These are the activations of a small neural network, seen along a few directions. Each row is one input.
Each table varies a few parts of the input and shows all the possible inputs, shuffled.
Descriptions start from the smaller parts, as in this example, which fits no table here: one of 5 places around a ring, together with either a single point or one of 9 places along a line or (one of 3 separate values, together with one of 6 places along a line).
Shared parts are said once, and a part with two or three values counts as separate values.
In the rows, zero is written as 128.

Other details of the inputs shift rows strongly along two fixed directions, in all tables alike. That doesn't count.

Table:
R1: [ 94 110 197  97  99 106  95  90 107  62 199]
R2: [176 185 150 122 165 144 152 176 109 191  39]
R3: [118 137 202 119 114 115 119 108 116 114 164]
R4: [132 150  81 148 147 139 158 141 149 198  71]
R5: [176 195 215 103 141 133 107 162  59  55 126]
R6: [155 202 245  76 114 138  95 118  89  80 112]
R7: [ 42  59  86 180 119 109 157  94 198 199 139]
R8: [104 139 138 157 131 141 148 118 171 213  65]
R9: [102 121 138 146 110 136 136 102 164 189 122]
R10: [115 119  82 169 132 145 123 129 159 161 110]
R11: [141 126  94 163 128 143 150 165 166 178  62]
R12: [ 79  61  80 123 106 135 117  88 130  71 225]
R13: [147 188 195 133 122 144 126 147 137 192  30]
R14: [147 131 143 105 124 114 117 136 102  76 153]
R15: [144 126  97 175 134 140 136 160 172 176  62]
R16: [ 56  80 123 111 105 124 119  50 155  94 216]
R17: [ 90  56  87 147 111 103 103 102 151  62 222]
R18: [131 114  78 142 124 130 138 132 155 157 112]
R19: [ 91  52  77 126 100 119 115  95 138  67 213]
R20: [189 188 211  91 131 131 103 168  72  47 116]
R21: [136 125 125  85 114 124 106 100 108  43 198]
R22: [111 130  78 155 129 146 141 133 158 156 109]
R23: [113 130 145 165 119 132 152 126 162 221  72]
R24: [186 180 155 161 144 141 126 181 129 159  24]
R25: [165 209 249  82 120 142 106 114  88  91 128]
R26: [112 118  79 157 127 148 137 134 152 163 111]
R27: [ 51  55  81 169  96 117 142  92 192 201 123]
R28: [184 194 211 102 140 152  92 147  66  57 119]
R29: [ 85 107 141 146 107 116 131 120 162 174 105]
R30: [133 105 137  78 130 104 113 120  99  61 198]
R31: [ 84  63  77 114 111 126 121  81 122  80 226]
R32: [120 118 141 107 127 111 113 112  85  56 203]
R33: [ 89  55  82 139 108 109 101 100 151  63 217]
R34: [ 78  59  78 129 107 127 117  88 123  75 218]
R35: [139 103 136  70 127 119 112 108  98  58 202]
R36: [ 94  63  74 119  99 128 108  90 146  66 222]
R37: [ 98 114 191  90 112 131 109  73 108  71 193]
R38: [131 107 136 105 119 103 112 118 102  50 200]
R39: [ 71  55  29 195 122 129 138 111 183 177 136]
R40: [191 189 146 116 156 137 142 177 123 182  37]
R41: [184 193 202  87 139 138 110 143  46  69 117]
R42: [118 109  81 142 137 134 152 128 138 174 114]
R43: [147 125  89 148 138 131 158 155 154 193  66]
R44: [107 113  90 162 130 131 143 149 147 158 109]
R45: [197 202 191  70 139 134 111 141  74  64 119]
R46: [190 184 150 135 144 141 146 181 122 168  29]
R47: [144 182 201 141 141 140 144 142 126 190  31]
R48: [ 80  54  34 189 117 110 153 138 198 172 136]
R49: [ 91  50  24 164 120 113 158 115 178 187 133]
R50: [118 122  80 145 131 138 139 126 141 165 116]
R51: [193 184 210  75 151 111 114 163  66  67 128]
R52: [137 115 137 106 113 132  82 103 114  36 199]
R53: [ 84 112 145 146 125 120 142 110 158 169 115]
R54: [118 117 148 127 127 118  94 114  99  44 201]
R55: [118 109  83 144 137 127 150 127 127 170 112]
R56: [135 119 123  71 128 118 112 102 111  60 200]
R57: [178 196 147 120 164 145 145 171 110 192  41]
R58: [129 123 129  85 126 131 108  94  84  68 201]
R59: [182 194 209  89 151 121 116 152  48  72 128]
R60: [191 189 141 128 148 140 143 173 122 180  34]
R61: [128  97  80 134 138 116 150 138 148 172 109]
R62: [179 191 207  70 156 124 114 155  52  78 127]
R63: [135 108 139  96 124 101 115 116  96  54 201]
R64: [ 55  64  85 177 105 113 154  99 199 215 141]
R65: [127 132  99 155 159 115 162 164 142 204  79]
R66: [158 188 207 138 130 147 144 148 132 199  44]
R67: [128 152  88 176 142 148 135 147 167 181  67]
R68: [132 123 128  96 110 133 102 109 118  38 194]
R69: [116 127  76 128 148 131 149 127 148 175 116]
R70: [183 212 193  80 141 145 109 138  63  66 120]
R71: [140 131 142  91 142 125 123 121  82  99 157]
R72: [128 133  93 156 148 124 159 158 139 200  72]
R73: [ 75  62  85 140 114 116 102  92 135  68 225]
R74: [183 181 149 133 151 123 149 187 118 174  34]
R75: [170 193 154 143 153 134 147 184 106 174  35]
R76: [ 92 106 139 141 105 131 132 111 163 175 104]
R77: [ 86  71  21 186 118 129 135 116 214 169 130]
R78: [129 104  81 150 125 122 145 137 147 160 102]
Each input here is: one of 6 places along a line, together with either one of 3 separate values or (one of 2 separate values, together with one of 5 places along a line).
The inputs of R37 and R47 match in every part but the place on the line of 6. If R35 is changed in the same way as R37 into R47, which row does it become?
Answer: R61
The inputs of R23 and R9 match in every part but the place on the line of 6. If R49 is changed in the same way as R23 into R9, which row does it become?
Answer: R60
Which other rows agree with R5 in the place on the line of 6? List them by row number.
Answer: R1, R3, R7, R17, R32, R38, R48, R51, R54, R59, R63, R65
Change only the choice among 2 separate values in R77. List by row number the other rows that result.
Answer: R67
Change only the choice among 2 separate values in R2. List by row number the other rows that result.
Answer: R35
A walk changes only the place on the line of 5. It starts at R33 and steps to R20. List the rest of the walk in order.
Answer: R14, R74, R30

Table:
R79: [108 103 126 118 109 129 104  96 131  69 190]
R80: [151 157 174 111 135 128 128 138  93 119 117]
R81: [106 110 118 101 127 121 118  95 113  84 199]
R82: [109  92 130 108 107 119 109  99 121  79 188]
R83: [ 92  94  81 143 131 116 147 115 157 161 147]
R84: [121 116 112 112 124 126 124 108 137 111 159]
R85: [145 169 171 125 135 137 116 138 104 106 114]
R86: [106 100 123 106 119 124 118  94 107  88 196]
R87: [110 118  75 183 129 143 156 146 177 220  55]
R88: [132 150 126 161 138 140 145 152 138 186  59]
R89: [ 75  56  29 157 118 123 156 103 192 194 138]
R90: [149 161 169 116 135 136 120 135  93 115 113]
R91: [156 173 156 115 147 136 139 148 102 152  81]
R92: [154 154 171 100 137 122 129 141 100 119 114]
R93: [111 113 125 126 126 119 127 114 127 115 164]
R94: [154 166 170 131 139 132 132 153 105 147  79]
R95: [ 89  89  86 159 125 119 138 116 160 156 144]
R96: [111 109 114  98 122 127 115  94 119  81 198]
R97: [130 151 131 168 139 132 145 158 149 183  63]
R98: [157 155 171 105 125 128 122 138 105 114 112]
R99: [193 161 106 120 155 129 121 182  91  79 112]
R100: [109 116 119 131 127 127 120 111 128 112 160]
R101: [163 174 160 115 140 128 133 154 124 144  80]
R102: [163 172 165 125 135 130 130 155 125 142  79]
R103: [ 66  63  32 176 125 121 154 107 191 195 145]
R104: [154 160 165 113 130 143 117 134  99 111 111]
R105: [106  99 131 118 107 120 106 102 132  70 190]
R106: [112  95 124 108 108 128 108  93 120  78 189]
R107: [115 103 121 107 113 125 110  94 127  77 195]
R108: [107  97 135 117 117 114 109 104 125  77 194]
R109: [157 165 171 131 127 135 126 155 119 138  72]
R110: [137 157 121 163 136 145 139 154 153 180  59]
R111: [141 148 130 155 141 125 148 160 153 189  65]
R112: [157 157 167  96 131 126 126 138 104 116 112]
R113: [111 107 120 112 128 118 134 111 117 121 162]
R114: [102  86  79 142 116 128 139 110 161 158 139]
R115: [111 107  87 181 133 124 160 153 178 225  57]
R116: [ 97  80  90 146 120 115 143 118 157 161 142]
R117: [ 98  94 134 119 113 120 114  99 111  80 192]
R118: [112 102 123 113 112 127 105  95 129  74 191]
R119: [154 167 164 117 134 142 114 136 108 107 114]
R120: [154 158 170 117 123 141 115 135 108 106 106]
R121: [ 98  91  70 134 125 130 144 110 153 161 141]
R122: [148 152 180 120 128 128 119 143 104 109 110]
R123: [155 161 172 117 128 129 114 141 116 107 111]
R124: [157 162 163 107 132 141 122 134  98 116 114]
R125: [114 118  79 171 143 119 166 153 185 227  63]
R126: [148 159 179 125 131 126 116 145 113 104 113]
R127: [ 98  96  74 148 123 131 137 112 163 155 144]
R128: [196 156 111 114 153 130 124 181  80  82 108]
The inputs of R115 and R108 match in every part but one. If R114 is changed in the same way as R115 into R108, which row does it become?
Answer: R107
The inputs of R120 and R79 match in every part but one. If R82 is changed in the same way as R120 into R79, which row does it become?
Answer: R123
Describe the family of inputs behind these rows.
Answer: one of 2 separate values, together with either a single point or (one of 4 places along a line, together with one of 6 places around a ring)
Change only the choice among 2 separate values in R98. List by row number the other rows that result.
Answer: R102
Change only the choice among 2 separate values in R122. List by row number the other rows that result.
Answer: R126
